A small network was shown many inputs. Here are its activations along a few directions, one row for each input.
In each table, some parts of the input vary, and every possible input appears once, in random order.
A made-up example of a description, with smaller parts first: one of 6 places along a line, together with either a single point or one of 11 places along a line or (one of 2 separate values, together with one of 8 places around a ring).
Shared parts are said once, and a part with two or three values counts as separate values.

A family of inputs:
x1: [19 15 25 4 19 7 -28 14 -17 2 -11 23]
x2: [6 -32 -6 10 24 -6 -11 21 -1 5 -12 34]
x3: [3 -15 9 -23 4 10 1 7 -22 11 -33 9]
x4: [18 2 -6 6 -5 -17 2 -24 -23 18 -20 -4]
x5: [-22 2 15 20 -4 -19 8 3 6 2 4 25]
x6: [-23 13 -34 -29 12 30 -31 -5 40 33 26 22]
x7: [-5 7 2 0 -17 -6 35 -4 -10 1 8 -15]
x8: [-19 20 3 -13 1 21 -14 -14 71 41 20 3]
x9: [-20 13 24 -9 -14 -4 15 -3 -15 11 -22 -1]
x10: [-11 -2 -8 11 -3 -4 -10 8 12 -33 16 -21]
x11: [12 -35 -11 -7 -17 -1 5 -3 -9 5 -8 -9]
x12: [-8 9 -20 7 -10 -8 16 -13 -7 -14 -29 -18]
x13: [-15 2 17 12 5 -9 19 7 4 -8 32 -1]
x14: [-16 19 17 2 9 12 -21 7 -3 -34 -13 5]
x15: [-17 5 -7 19 7 -5 -10 -2 7 -29 -7 1]
x16: [8 -31 0 1 31 6 1 24 -2 -6 18 5]
x17: [22 1 4 12 23 -3 -4 4 -12 0 29 -6]
x18: [12 -26 -7 -11 1 6 19 -3 -13 -1 -4 -12]
x19: [20 2 2 22 18 -14 -19 0 -10 10 -3 20]
x20: [13 12 15 -9 -1 3 -6 -8 -28 16 -27 -4]
x21: [4 12 -19 -2 -6 3 30 -2 -4 -28 -3 -35]
x22: [9 -38 -6 8 11 0 -12 28 5 1 10 9]
x23: [-19 3 3 5 -19 -20 23 -14 -11 12 -16 3]
x24: [9 -13 14 -10 23 15 -17 37 -12 -1 -18 37]
x25: [-12 4 -3 5 19 1 3 3 6 -41 24 -25]
x26: [1 20 -12 -13 1 41 -21 -36 50 24 29 19]
x27: [4 5 -23 0 -26 -3 15 -1 -1 -21 -9 -33]
x28: [-20 15 38 4 -2 -2 -3 12 -1 -5 -5 23]
x29: [29 6 -6 0 -8 -1 16 -15 -23 6 8 -21]
x30: [3 -32 -9 -6 1 -10 7 -12 -14 11 -29 9]
x31: [-15 -4 13 17 -17 -14 7 13 10 -1 26 3]
x32: [-12 20 2 -7 -6 9 6 -3 -13 -15 -34 -18]
x33: [-6 0 0 3 -37 -11 22 -2 -7 7 5 -12]
x34: [29 -2 -10 3 -27 -7 2 -14 -20 12 4 -19]
x35: [-5 27 -19 -47 6 7 -28 -18 73 -1 23 5]
x36: [25 -4 0 18 2 -8 -18 8 -6 7 22 -2]
Describe the family of inputs behind these rows.
Answer: one of 4 separate values, together with either a single point or (one of 2 separate values, together with one of 4 places along a line)
Change only the choice among 4 separate values in x23. List by row number the other rows that result.
Answer: x4, x12, x30
Change only the choice among 4 separate values in x21. List by row number the other rows that result.
Answer: x7, x18, x29
Change only the place on the line of 4 in x17. List by row number the other rows that result.
Answer: x1, x19, x36

A family of inputs:
x37: [9 1 -8 2 -8 -3 6 -8 -1 0 7 -13]
x38: [5 -8 8 1 3 -4 -3 3 -15 12 -17 15]
x39: [5 -9 -14 2 -8 -4 9 -4 2 -3 10 -15]
x40: [9 -10 2 1 8 1 -6 6 -14 2 -13 9]
x41: [-9 8 7 -1 -4 -2 4 2 -6 -12 -12 -4]
x42: [6 1 -10 -7 -7 1 7 -10 -5 4 -8 -12]
x43: [11 -9 4 7 9 -2 -5 10 -12 -1 4 6]
x44: [-7 9 8 9 0 -6 4 3 -3 -15 3 -6]
x45: [2 2 -2 -6 -13 -1 11 -13 -7 13 -11 -5]
x46: [-19 23 -10 -25 19 31 -41 -10 79 23 40 28]
x47: [-11 9 12 1 -10 -4 7 0 -8 -1 -15 1]
x48: [8 -18 1 6 10 -3 -1 14 -7 -4 7 4]
x49: [-10 0 2 9 1 -6 9 7 -1 -19 5 -6]
Describe the family of inputs behind these rows.
Answer: either a single point or (one of 3 separate values, together with one of 4 places along a line)
Change only the choice among 3 separate values in x49. List by row number the other rows that result.
Answer: x39, x48
